Each row below holds a small network's activations on one input, seen along a few directions.
In each table, some parts of the input vary, and every possible input appears once, in random order.
A made-up example of a description, with smaller parts first: line(4) and (point or line(11) or (values(3) and ring(5))).
Shared parts are said once, and a part with two or three values counts as separate values.
In the rows, zero is written as 128.

Other details of the inputs shift rows strongly along two fixed directions, in all tables alike. That doesn't count.

Rows:
R1: [ 78 161 133 122 126 103 200  97 172  94 158  90 112  74]
R2: [ 97 124 122 120  92 179  99  94  94 151 137 172 115 210]
R3: [134  87  81 130 132 159 119 133  89 191 127 136 102 187]
R4: [106 173 182 139 149 106 185 106 168  77 148  85 143  65]
R5: [164 119 114 125 128 113 109 200 131 175 149 105 128 127]
R6: [106 114 115 127 156 157 148  94  88 161 117 131 119 181]
R7: [115 120 132 110 126 193 133  95  56 170 109 146 127 185]
R8: [172 134 107 128 142  38  56 202 184 104 156  86 145  82]
R9: [152 107 112 114 122 170  89 149 112 165 109 157 136 173]
R10: [ 99 127 149 107 126 179 149 105  81 154 120 142 125 169]
R11: [103 165 151 123  98  97 133  94 153  86 122 126 143  81]
R12: [148  95 110 143 120 103 123 185 118  96 126 144 147 108]
R13: [110  81 107 149 103 167 166 124  66 137 140 161 129 145]
R14: [102 154 176 125 140 132 170 101 138  83 139 103 131  89]
R15: [148 121 101 113 142 112  96 163 155 119 129 115 126 124]
R16: [ 92 159 157 136 115  61 156  91 184  70 111 122 144  55]
R17: [101 140 156 128 102 196 149  81 126 111 120 163 122 156]
R18: [140 100 124 108 142 176 101 138  70 175 117 139 134 178]
R19: [101 121 140 114  80 183  97 101  86 152 119 184 125 194]
R20: [ 98 157 131 113 126 110 155 120 174  87 133 115 118 104]
R21: [116 107 118 127 115 186 131  97  98 169  86 180 125 194]
R22: [ 65 125 148 155  82 137 180  62 108  66 131 180 151 114]
R23: [103 151 138 150 131  91 146  68 165  70 132 140 122 101]
R24: [119 116 122 138 164 166 147  78  85 141 123 145 110 179]
R25: [ 86 119 132 116 109 172 160  68 114 126  80 174 118 153]
R26: [157 116 129 128 122 125 112 178 132 129 152 104 115 105]
R27: [100 152 154 138 158 103 190  92 146 121 113 105 146  93]
R28: [133  98 115 145 126 189 144  89  81 178 120 170 109 180]
R29: [127 143 149 146 124  81 124 103 160  79 117 143 133  82]
R30: [111 148 144 138 108 125 109 107 152  84 156 129 122 129]
R31: [112 145 158 137 164 107 179  84 135  91 113 118 129  83]
R32: [ 61 157 149 119 150 148 202  41 134  95 135 111 130 111]
R33: [ 99 121 125 112 136 192 139 100  72 168 136 141 114 208]
R34: [109 142 133 134 127 125 165 114 157  94 167  94 107  93]
R35: [107 162 151 119 118 115 159 126 174 101 121 124 136  94]
R36: [200 121 116 129 121  75  25 245 141 167 146 117 148 143]
R37: [ 88 156 167 147 157 138 209  40 130 101 115 134 134 104]
R38: [160 122 121 105 123 109  84 203 143 133 118 124 127 123]
R39: [172 117  86 114 134 120  70 185 125 148 125 116 119 157]
R40: [156 118 100 146 160  84 135 148 151 122 147  99 106  95]
R41: [143  79 114 145 138 150 126 166  50 147 133 148 146 165]
R42: [ 90 151 124 124 139  96 190  94 179  89 153  84 122  56]
R43: [170 121 126 123 165 110  99 184 123 162 134  97 153 125]
R44: [166 129 129 131 168 100  97 189 137 120 163  76 125 122]
R45: [106 167 144 122 116 120 167  95 164  97 111 122 140  86]
R46: [112 143 146 131 134 110 166  87 163  70  98 145 120  80]
R47: [ 98 141 134 141 130 108 197  93 157 128 123 111 130  80]
R48: [123 123 130 141 136 117 169 100 136 113 123 128 111  85]
R49: [120 153 164 144 100 128 114 112 152  96 146 138 140 118]
R50: [110 103 130 121 139 180 140  95  65 175  95 155 125 188]
R51: [165 103 107 112 121 124  93 205 111 176 141 113 117 137]
R52: [152 119 119 107 129 115  95 170 148 119 111 126 135 105]
R53: [120 167 147 135 105  91 126 111 161 104 130 121 152  90]
R54: [209  99  86 118 134  89  60 242 115 181 138  87 126 115]
R55: [153 120 131 153 122 125  90 118 120 138 118 168 134 155]
R56: [108 110 131 115  89 186  91  87  86 148 113 184 133 184]
R57: [ 92 145 137 108 100 165 157  75 122 108  97 152 124 127]
R58: [114 147 146 132 109 117 117 104 152 114 130 140 152 112]
R59: [171 108 106 126 137 116 103 186 132 172 143 104 136 115]
R60: [192 111  91 140 147  33  40 224 162 140 137  98 136 120]
R61: [114 141 141 144 114 100 129 104 151 123 113 143 146 118]
R62: [175 116 125 139 129 124 102 193 135 151 159 101 124 119]
R63: [119 127 133 121 130 194 140  93  64 182 116 143 136 191]
R64: [151 136 124 126 137 106 101 172 171  88 147 103 116 111]
R65: [144 106  83 121 123 159 110 141  88 181 143 119 106 175]
R66: [193 120 128 121 133  91  59 231 162 107 133 104 127  99]
R67: [151 136 111 121 162 102 115 160 120 142 141  82 130 129]
R68: [107 101  99 121 123 181 127  91  98 155  98 171 107 204]
R69: [165 125 105 138 162  77 109 158 169  96 123 117 113 104]
R70: [130 135 144 120 143 142 134 145 107 163 133 118 139 154]
R71: [174 114 135 130 104 123  38 190 122 130 142 139 131 149]
R72: [125 116 119 115 123 134 139 132 128 139 132 116 126 101]
R73: [157 138 115 130 130  94 134 167 146 149 142  87 135  86]
R74: [ 93 144 138 132 132  80 200 100 173  97 120  96 125  42]
R75: [108 126 111 124  93 176  96  81  86 151 128 165 120 202]
R76: [159 114 120 140 138 141 112 130 125 138 101 162 123 152]
Each input here is: line(4) and (point or (values(3) and line(6))).
The inputs of R36 and R5 match in every part but the line(4) part. If R22 is changed in the same way as R36 into R5, which row does it become?
> R13
Which other rows does R19 become when the line(6) part takes its other values? List them by row number.
> R11, R16, R29, R56, R71
Which other rows does R64 become when the line(4) part takes its other values? List them by row number.
> R30, R34, R44
A walk changes only the line(6) part. It starts at R62 and steps to R5. List the rest of the walk in order.
> R73, R59, R47, R28

Rows:
R77: [ 85 160 167 127 150 129 201  74 131 102 133 102 141  86]
R78: [101 147 133 124 106 146 145  81 137 119 138 133 116 127]
R79: [154 152 133 134 143  62  90 160 174  93 135 105 134  95]
R80: [151 107 107 105 123 167  86 173  90 172 125 130 122 183]
R81: [113 156 128 118 137 101 151 128 171  87 148  92 118  87]
R82: [ 87 134 143 119  93 209 139  57  91 147 106 180 133 192]
R83: [119 100  99 113 121 166 120 125 100 153 118 148 110 173]
R84: [162 114 123 129 114  99  94 186 131 134 136 120 138  99]
R85: [113 166 165 128 123  93 144 122 177  80 135 112 154  70]
R86: [119 135 137 149 135  92 171 131 157  98 147 105 126  75]
R87: [ 99 145 134 130 128 146 168  87 132 130 138 125 116 136]
R88: [150  94  97 128 159 134 117 143  91 177 117 125 123 163]
R89: [206  88  91 114 115 146  20 227  81 214 127 133 128 195]
R90: [167 141 140 129 151  64 115 210 163 128 150  74 145  73]
R91: [164 123 122 123 142  67 110 216 160 101 144  86 138  65]
R92: [161 117 108 132 132  88  86 173 153 132 121 126 139 117]
R93: [ 93 151 147 124 123 132 131  73 140 108 111 147 128 141]
R94: [121 147 136 141 130  76 133 114 169  72 124 129 131  85]
R95: [169  96 116 127 147 172 110 138 103 166  91 159 108 166]
R96: [174 116 112 123 142 104  78 210 138 130 158  91 121 126]
R97: [106 122 118 137 148 145 175  80 105 131 126 130 119 135]
R98: [117 152 133 141 124  82 150 113 183  73 132 121 137  69]
R99: [ 93 142 149 111 118 160 158 104 122 110 136 126 127 126]
R100: [157 108 124 116 105 164  72 165  88 176 135 143 130 173]
R101: [ 81 149 147 133 120 121 208  82 146 104 118 124 133  82]
R102: [ 68 146 135 107 119 171 174  60 130 115 124 134 112 143]
R103: [120 145 151 136 118  93 144 130 164  82 127 128 152  72]
R104: [142 156 154 124 162 109 156 118 180 102 106 103 120  75]
R105: [ 93 111 133 140  92 204 141  59  89 129 121 191 123 187]
R106: [144 117 110 115 115 145  85 142 115 171 127 134 119 164]
R107: [ 86 111 117 121  91 194 145  56  91 155 110 179 111 177]
R108: [ 77 148 139 118 115 129 196  86 148  82 120 122 127  82]
R109: [176  86 109 132 131 136  87 205  87 184 132 135 131 161]
R110: [116 146 137 135 134  72 132 114 171  83 112 126 135  84]
R111: [ 95 140 142 121 143 163 178  75  98 144 117 122 133 141]
R112: [160  93  91 129 108 151  79 154  97 169 132 153 112 173]
R113: [ 97 118 123 117 120 197 145  78  88 182 117 157 112 202]
R114: [130 103 104 136 124 161 133 122  96 164 129 151 111 173]
R115: [ 87 164 162 138 114 127 165  71 166  73 139 129 137  96]
R116: [101 137 138 131 104 142 152  89 132 110 108 156 142 122]
R117: [ 95 102 126 141 132 201 172  59  61 151 126 161 115 182]
R118: [ 89 114 126 121  81 202 151  64  79 153 106 181 120 172]
R119: [119 154 147 134 116  98 139 122 167  92 154 101 128  75]
R120: [179 103 107 140 119  94  75 198 133 136 149 115 126 111]
R121: [109 140 134 134 130  95 168 129 167  67 149 100 122  65]
R122: [152  95 118 131 150 147 121 154  75 168 125 131 135 154]
R123: [169 147 147 129 144  51  76 196 170  97 135  98 150  83]
R124: [ 83 131 137 130 136 159 202  58  98 129 108 137 132 126]
R125: [163 118 132 134 130  85  81 179 135 113 122 135 144 116]
R126: [105 131 128 127 106 188 122  75 107 140 124 169 123 187]
R127: [175 106 109 121 134 138  82 198  97 196 128 119 130 173]
R128: [181 102  94 127 167 134  81 179  89 187 139 108 121 179]
R129: [196 109 109 137 175  91  78 214 116 161 154  79 132 130]
R130: [114 138 126 133 141  82 169 125 168 114 127 104 127  78]
R131: [159 111  94 125 138 101 103 185 141 122 142 108 116 117]
R132: [160 100 121 132 120 167  50 148  80 162 127 166 121 216]
R133: [131 129 133 133 119 106 113 130 131 111 107 147 138 124]
R134: [177 132 127 125 136  81  58 195 141 133 120 116 143 129]
R135: [138 155 134 126 138  72 110 149 186 105 129 100 144  85]
R136: [111 157 152 140 139  94 172 122 169  95 154  89 128  73]
R137: [ 80 134 152 143 106 153 159  49 121  84 118 172 124 139]
R138: [ 98 140 132 121 157 140 170  77 120 140 122 112 125 134]
The inputs of R87 and R114 match in every part but one. If R119 is changed in the same way as R87 into R114, which row does it become?
> R120
The inputs of R98 and R126 match in every part but one. If R133 is changed in the same way as R98 into R126, which row does it become?
> R134
What do these inputs look like to the network?
> values(2) and (point or (ring(5) and line(6)))
Which other rows does R90 become when the values(2) part takes its other values? List them by row number.
> R109
A walk changes only the ring(5) part. It starts at R84 and steps to R120. List the rest of the walk in order.
> R112, R107, R118
Which other rows does R78 become when the ring(5) part takes its other values? List them by row number.
> R89, R100, R106, R119
Which other rows does R117 become when the line(6) part takes its other values? List them by row number.
> R86, R105, R120, R121, R137

Rows:
R139: [122 116 132 127 125 143 125 113 101 155 107 151 130 155]
R140: [126 139 132 134 151 126 147 123 134 132 133 113 130 132]
R141: [142 155 138 131 156  50 124 168 177 100 138  81 137  77]
R142: [120 118 121 122 121 178 110  93  82 174 116 158 113 203]
R143: [169 128 117 130 154  90 104 200 149 141 156  84 133 111]
R144: [152 121 124 141 122  97 103 165 151 101 132 135 129 109]
R145: [131 118 116 128 151 125 142 116 125 131 117 121 117 122]
R146: [102 166 168 136 128  80 170  91 191  60 112 122 143  49]
R147: [106 123 147 140 132 158 141  75  89 120 122 154 138 152]
R148: [175 108  97 131 152  81 108 192 139 132 135  96 120  94]
R149: [169  85  98 122 134 151  96 181  81 178 116 139 122 164]
R150: [120 123 125 133 131 125 128 103 120 138 118 140 121 140]
R151: [144 128 119 127 138 133 121 142 128 154 147 108 122 135]
R152: [ 70 163 165 130 115 156 176  41 146  80 116 155 124 130]
R153: [154  99 119 130 103 163  86 148  96 154 112 174 127 173]
R154: [ 60 161 155 121 109 154 186  38 135 106 134 134 116 120]
R155: [147 166 157 134 156  37 127 174 185  67 164  58 153  30]
R156: [137 119 112 119 128 150  89 139 106 151 119 145 131 184]
R157: [152 114 118 132 105 140  83 151 128 133 135 145 118 147]
R158: [133 109 111 130 139 128 142 145 115 126 128 125 119 126]
R159: [136 112 124 124 132 191 119 116  75 192 114 151 127 200]
R160: [134 125 140 117 105 171  97 129 111 147 122 156 126 167]
R161: [147 143 128 118 135  95 102 159 149 127 117 111 147 113]
R162: [130 139 136 129 122 142 108 104 135 123 118 146 121 149]
R163: [137 121 116 135 126 133 135 136 128 144 146 115 121 125]
R164: [107 141 136 141 144 117 176  80 147 115 125 120 127 100]
R165: [145 125 115 131 141  84 103 160 151 113 123 120 141 113]
R166: [157 123 125 121 138 119  88 168 113 166 118 122 133 153]
R167: [128 148 134 122 115  78 132 156 173  94 134 100 147  63]
R168: [126 126 134 135 142 131 152 113 124 143 116 129 137 122]
R169: [108 141 145 134 106 127 140 115 154  86 137 137 125 108]
R170: [126 121 117 118 144 166 134 103 100 154 117 131 110 166]
R171: [159 126 135 123 125 138  81 153 122 146 112 144 133 158]
R172: [107 115 115 129 106 152 132 106 109 123 121 162 129 155]
R173: [118 128 130 141 148 123 159 109 133 125 127 126 131 123]
R174: [145 113 121 123 151 125 130 146 116 145 110 122 129 125]
R175: [ 85 137 139 137 115 122 177  86 134  97 129 139 124 108]
R176: [147 127 110 121 130 127  85 140 125 147 121 131 130 157]
R177: [151 127 126 132 132 104 131 174 142 139 142  98 137  95]
R178: [111 147 141 123 130 106 140 130 149 111 145 107 128 109]
R179: [142 106 114 121 121 149  91 136  99 161 103 159 139 171]
R180: [116 136 128 138 122  91 149 116 149 105 132 121 124  88]
R181: [ 71 164 162 125 100 161 169  39 152  85 130 149 117 117]
R182: [145 110  99 129 114 125  95 144 119 139 124 145 128 143]
R183: [101 135 134 143 131 121 185  99 141 104 136 125 129  99]
R184: [ 68 154 167 127  86 163 183  50 144  83 120 158 128 106]
R185: [118 152 150 127 121 113 129 127 166  88 141 121 129 103]
R186: [125 121 117 142 128 133 155 109 124 135 133 131 122 121]
R187: [121 126 126 136 127 132 153 133 131 127 147 116 126 120]
R188: [141 114 119 118 129 135 130 160 116 143 129 113 124 119]
R189: [166  95 118 134 123 152  71 174  74 158 147 136 134 173]
R190: [ 94 159 148 112 112 127 153  98 152 103 126 122 141  99]
R191: [157 116 101 124 115 108  80 176 137 137 140 118 130 127]
R192: [139 109 126 135 124 151  95 126 111 134 113 167 124 174]
R193: [154  99 103 122 136 136 109 181 108 148 140 115 117 145]
R194: [ 73 162 171 134 131 152 183  37 116  87 128 135 139 121]
R195: [ 95 126 136 133 128 142 152  84 113 126 116 151 124 150]
R196: [105 124 144 142 118 152 151  85  93 109 133 151 136 134]
R197: [158 105 106 115 147 144  97 181 104 160 140 113 117 161]
R198: [ 94 114 130 135  88 203 139  50  92 129 111 198 109 183]
R199: [133 140 128 132 123  76 128 152 163 108 147  95 125  78]
R200: [185  95  89 127 137 111  47 187 114 168 118 136 132 165]
R201: [163 141 118 119 161  64 118 189 173 113 150  63 124  64]
R202: [ 99 123 127 124  97 162 146  88 108 128 109 167 135 144]
R203: [116 131 137 121 125 168 147 111 109 158 132 130 129 148]
R204: [144 124 128 138 128 117 100 125 142 118 116 146 125 130]
R205: [ 77 150 152 111 125 166 194  68 125 115 123 123 122 113]
R206: [156 121 114 122 162 113 113 171 127 139 128 101 123 134]
R207: [124 105 116 126 147 154 139 118  99 143 115 140 118 159]
R208: [101 139 134 131 134 169 164  64 113 145 123 137 119 156]
R209: [170  99  95 123 118 121  60 205 115 153 140 127 132 159]
R210: [143 121 112 124 137 110 131 157 139 124 141  97 116  99]
R211: [109 155 148 141 136  78 196 115 176  87 132  98 143  38]
R212: [158 116 122 115 125 131  81 180 107 173 133 122 130 157]
R213: [ 90 118 130 127 101 174 146  93  95 138 133 155 116 169]
R214: [110 146 128 116 115 130 125 107 145 117 135 124 128 123]
R215: [114 127 122 115 113 160 111 121 114 137 133 143 129 168]
R216: [145 147 138 129 130  48 128 187 179 101 144  78 141  46]
R217: [158 129 124 117 159 106 118 172 133 142 119  96 131 112]
R218: [126 141 139 134 126  73 149 144 159 102 127 109 138  65]
The inputs of R174 and R149 match in every part but one. If R204 is changed in the same way as R174 into R149, which row does it become?
> R198
The inputs of R182 and R200 match in every part but one. If R148 is changed in the same way as R182 into R200, which row does it become?
> R145
What do these inputs look like to the network?
> ring(5) and (point or (values(3) and line(5)))
A walk changes only the line(5) part. It starts at R201 and steps to R151. List the rest of the walk in order.
> R154, R214, R181
Which other rows does R140 become when the values(3) part takes its other values? List them by row number.
> R159, R208
Which other rows does R202 become when the values(3) part takes its other values? List them by row number.
> R172, R182
